A small network was shown many inputs. Here are its activations along a few directions, one row for each input.
Each table varies a few parts of the input and shows all the possible inputs, shuffled.
A made-up example of a description, with smaller parts first: one of 3 separate values, together with either a single point or one of 11 places along a line or (one of 4 places along a line, together with one of 8 places around a ring).
Shared parts are said once, and a part with two or three values counts as separate values.
(in the rows, 128 means zero)

Other details of the inputs shift rows strongly along two fixed directions, in all tables alike. That doesn't count.

A family of inputs:
x1: [128 131 120 124 131 115 131 114 117 129 122 125]
x2: [128 129 123 121 136 119 130 124 124 127 131 118]
x3: [135 129 122 135 139 124 126 137 132 117 141 127]
x4: [128 129 122 117 135 118 129 121 123 129 128 116]
x5: [128 131 124 142 132 120 132 128 119 120 136 138]
x6: [128 129 125 132 137 122 131 133 125 122 139 126]
x7: [128 129 126 135 137 123 131 135 125 120 142 128]
x8: [128 131 121 127 131 116 131 117 118 127 125 128]
x9: [135 129 120 124 138 122 125 128 131 122 133 120]
x10: [ 98 107 155 103 160 249  74 113  93 126 114 178]
x11: [127 133 129 139 134 121 131 128 123 120 142 133]
x12: [132 118 149 126  76 143 134 153 172 157  96 123]
x13: [135 129 118 117 137 120 124 123 130 126 127 115]
x14: [128 131 123 138 132 119 132 126 119 122 133 136]
x15: [128 131 121 131 131 117 131 120 118 125 128 130]
x16: [127 133 125 121 132 117 129 114 121 129 128 120]
x17: [135 129 120 128 138 123 125 131 132 120 135 122]
x18: [128 129 124 128 136 121 130 130 124 123 137 123]
x19: [127 133 126 128 133 119 130 119 122 126 133 125]
x20: [126 118 154 130  74 143 140 155 166 158 100 126]
x21: [135 129 121 131 138 123 125 134 132 119 138 125]
x22: [127 133 127 132 133 120 130 122 123 124 136 128]
x23: [125 120 152 140  70 140 141 150 160 157  96 139]
x24: [127 133 125 125 132 118 129 117 122 127 131 123]
Description of these inputs: one of 4 places along a line, together with one of 6 places along a line.
The inputs of x21 and x12 match in every part but the place on the line of 6. If x14 is changed in the same way as x21 into x12, which row does it become?
> x8
Which other rows does x24 become when the place on the line of 6 takes its other values? List them by row number.
> x10, x11, x16, x19, x22
Which other rows does x5 become when the place on the line of 4 takes its other values? List them by row number.
> x3, x7, x11
Start at x15 and move only the place on the line of 4, one step at a time. The first step leads to x19. Which rows follow, in order?
> x20, x9

A family of inputs:
x25: [121 125 117 104 182 160  99 104  93 108 141 132]
x26: [138 133 118 133 111  98 141 130 140 133 119 118]
x27: [130 134 131 130 113 100 144 132 141 135 132 109]
x28: [109  92 182 108  55 252  98 156 169 180  47 172]
x29: [132 134 124 136 110  97 144 127 135 135 123 120]
x30: [142 130 119 126 118 102 137 136 150 132 125 107]
x31: [120 127 113 111 177 156 101  99  85 110 133 143]
x32: [136 130 132 163 118 109 145 164 148 117 155 133]
x33: [112 128 125 107 179 159 104 101  86 112 147 133]
x34: [133 133 128 129 114 101 142 133 143 134 130 108]
x35: [124 125 114 102 183 160  97 105  95 108 140 132]
x36: [136 135 131 170 114 106 145 154 143 116 149 143]
x37: [130 134 127 137 109  97 147 126 133 136 124 120]
x38: [128 134 131 137 109  96 149 124 131 136 126 121]
What is each input in this table made of?
> one of 2 separate values, together with either a single point or one of 6 places along a line
The inputs of x30 and x28 match in every part but the choice among 2 separate values. If x27 is changed in the same way as x30 into x28, which row does it become?
> x37
Which other rows does x29 become when the choice among 2 separate values takes its other values? List them by row number.
> x34
Which other rows does x35 become when the choice among 2 separate values takes its other values? List them by row number.
> x26
